[98 30 88  7] Answer: 98
[ 32  26 -40  45  -3  16] Answer: 32
[4 1 1 6 1 7] Answer: 4
[646 767 412  23 781] Answer: 646
[95 18  2 58 91] Answer: 95
[-527 -626 -854  692 -298 -612] Answer: -527
---
[[6 4 2 7 4 6 6 5 5 6 4 4 5 7 5]
 [5 7 4 3 4 2 5 3 6 6 7 6 5 4 3]
 [4 6 7 4 3 4 4 4 3 4 6 7 4 4 5]
 [3 3 5 3 7 6 4 4 4 4 4 5 4 3 4]
 [3 4 5 4 4 5 3 3 6 5 5 4 2 5 5]
 [5 5 4 4 3 4 6 3 6 4 7 2 4 5 7]
 [6 4 3 1 6 6 5 5 6 3 5 3 2 7 8]
 [2 4 7 6 4 5 0 5 5 4 4 5 4 4 4]
 [4 5 4 2 5 4 4 7 2 4 5 3 6 3 6]] -> 8

[[7023 5849 2637 3459 3958 5814 3406 7426 5733]
 [7870 7404 4730 6173 3382 6843 6618 6741 6076]
 [8214 6610 2409 4185 2937 6467 4277 7799 5771]
 [5905 5569 3355 3179 4748 5355 3187 6875 5883]
 [5359 5374 5021 4602 5853 5372 4530 6016 5782]
 [5265 6471 5821 4963 5202 5626 5440 5701 6333]
 [8502 7332 3523 5496 2756 6920 5834 7397 5951]
 [5023 5744 4887 3916 5473 5230 4122 6031 6115]
 [6347 7186 5781 5808 4335 6254 6419 5966 6363]
 [5770 5140 3762 3688 5390 5306 3476 6644 5648]] -> 6115

[[-12  17 -15  -3   0 -12  10  -7]
 [-18   2  15  -6   7 -11 -23  -4]
 [ -6 -19  29   2  -1  17   5   5]
 [ -3  -6  -2  10  14   1 -11  -3]
 [  3  -4  -4  -6   0  15  21  -8]
 [ -4 -36  13   1   8   3  -2   1]
 [  7  17   7  -3   5 -26 -13 -12]
 [-23 -11  23  -6 -20   1   3   5]
 [  4 -25   1   3   1  14   2   3]
 [  1 -17  21  -5   1   3  -3  -1]
 [-14  -5   1   5   5 -14 -11 -20]] -> 3

[[ -9 -10  -8 -11  -3 -21   3   6   5 -31  -3   0 -10 -15   7  -1]
 [ 25  12  13  -4 -14 -33  -9  16   7  43 -38   7 -23 -18 -29  20]
 [-10 -20  19  -7  12 -22  -7  19  25  25 -16 -12 -21 -33   7  18]
 [ -9 -18  12   2  19 -26 -21   8  26  23 -28 -15  -3 -31  -1  20]
 [-27 -39 -13   1 -23 -16  -6  -9   1   0  15 -21 -17  11 -37 -12]
 [-23 -34 -11   1 -26  -6  -8 -12  -6   3  10 -21 -17   8 -36 -10]
 [ -9   5   7   4   9 -29 -26   4 -10 -16   0  13  -6   2  -5 -12]
 [  5 -22   1  -8  -2 -12  -8  16 -14 -30   5 -23   2   1  -5  -1]] -> -10

[[41 48 28 45 46 34 21]
 [41 52 33 41 56 37 23]
 [43 43 35 49 35 35 35]
 [50 32 61 53 22 51 77]
 [44 43 37 49 34 37 37]
 [43 47 39 44 48 42 37]] -> 77

[[5612 6498 6484 7849 7203 6898 5649 7006 7582 9029 2887 9586 7100 7615
  6823]
 [4058 6300 6204 7536 8366 6895 4196 7394 6725 9424 6674 7303 7837 8251
  6872]
 [6495 7042 6999 8067 6311 6897 6276 6645 8314 9836 7457 6457 6493 7695
  6923]
 [8360 7826 7939 7129 4722 6895 8167 6122 9043 6653 6554 7530 5452 5433
  6916]
 [6019 6230 6163 5583 7307 6894 6399 7104 4370 7482 6988 7178 7183 6602
  6916]
 [6047 6482 6457 5917 7905 6898 6409 7309 4812 5763 7046 6980 7569 6846
  6886]
 [4982 5696 5661 7529 7907 6898 5425 7287 5545 9770 9247 5181 7583 7687
  6978]] -> 6916
---
array([ 39,   7, -17, -29, -39,   3,  10]) => -17

array([[ 45,  -5,  24,  34],
       [ 36, -10, -30,  25]]) => -30

array([[-15,  38,  18,  11,  -1,  -6,  10],
       [-49,  54, -30, -52,  40,  27,  34]]) => -30

array([ 31,  44,  -2,  -9,  35, -30]) => -2

array([-46,   1,  20,   7,  -4]) => 20

array([ -2,   5,  49,  40, -27]) => 49

array([ 22, -43,   3,  17, -50,  13, -54]) => 3

array([[ 27, -36,  47, -53,  50],
       [ 24, -23,  27, -36,  47]]) => 27
---
553,303,232,664,631
206,311,172,579,705
304,655,781,90,123
⇒ 311

6306,5525,5075,1262,5175
1501,7926,1464,8058,8078
⇒ 7926

56,24,37,35,65
55,75,30,55,45
⇒ 75

24,58,40,36
28,45,53,37
55,74,29,82
⇒ 45

190,767,547,436,624,710,392
776,838,884,537,692,572,690
340,833,600,969,443,546,911
⇒ 838

303,402,295,701,677,379
619,887,328,259,223,424
265,333,568,762,380,403
⇒ 887
---
array([[ -7,  41, -21, -53,   7,  33],
       [ 39,  26,  38,  43, -39,  -1]]) ⇒ 41

array([[-11,  10, -38,  18,  32,  17],
       [-26, -28,   9,  -3, -17,  33],
       [ 25, -33, -26,  34, -39, -39]]) ⇒ -28

array([[ 19,  -5, -24,  32,  -6, -33,  14],
       [  0,  -4,  14, -39, -23, -29, -52]]) ⇒ -5

array([[  1, -22,  25,   3,  13,   4],
       [ 22,  -5,  45,   8,   0, -35]]) ⇒ -22

array([[-19,  20, -10,  47,  37],
       [ 31, -23,   8, -22,  -8]]) ⇒ 20

array([[ 29,  -2, -24, -12],
       [  6,   4,  12, -18],
       [  9,   2, -16, -48]]) ⇒ 4

array([[ 53, -25,  -4,   2, -21,   6],
       [-36,   5,   3, -11, -18,  -8],
       [-34,  43,   2,  15,  24, -29]]) ⇒ 5

array([[-49,  16,  11,  44],
       [ 49, -34,  31, -12]]) ⇒ 16
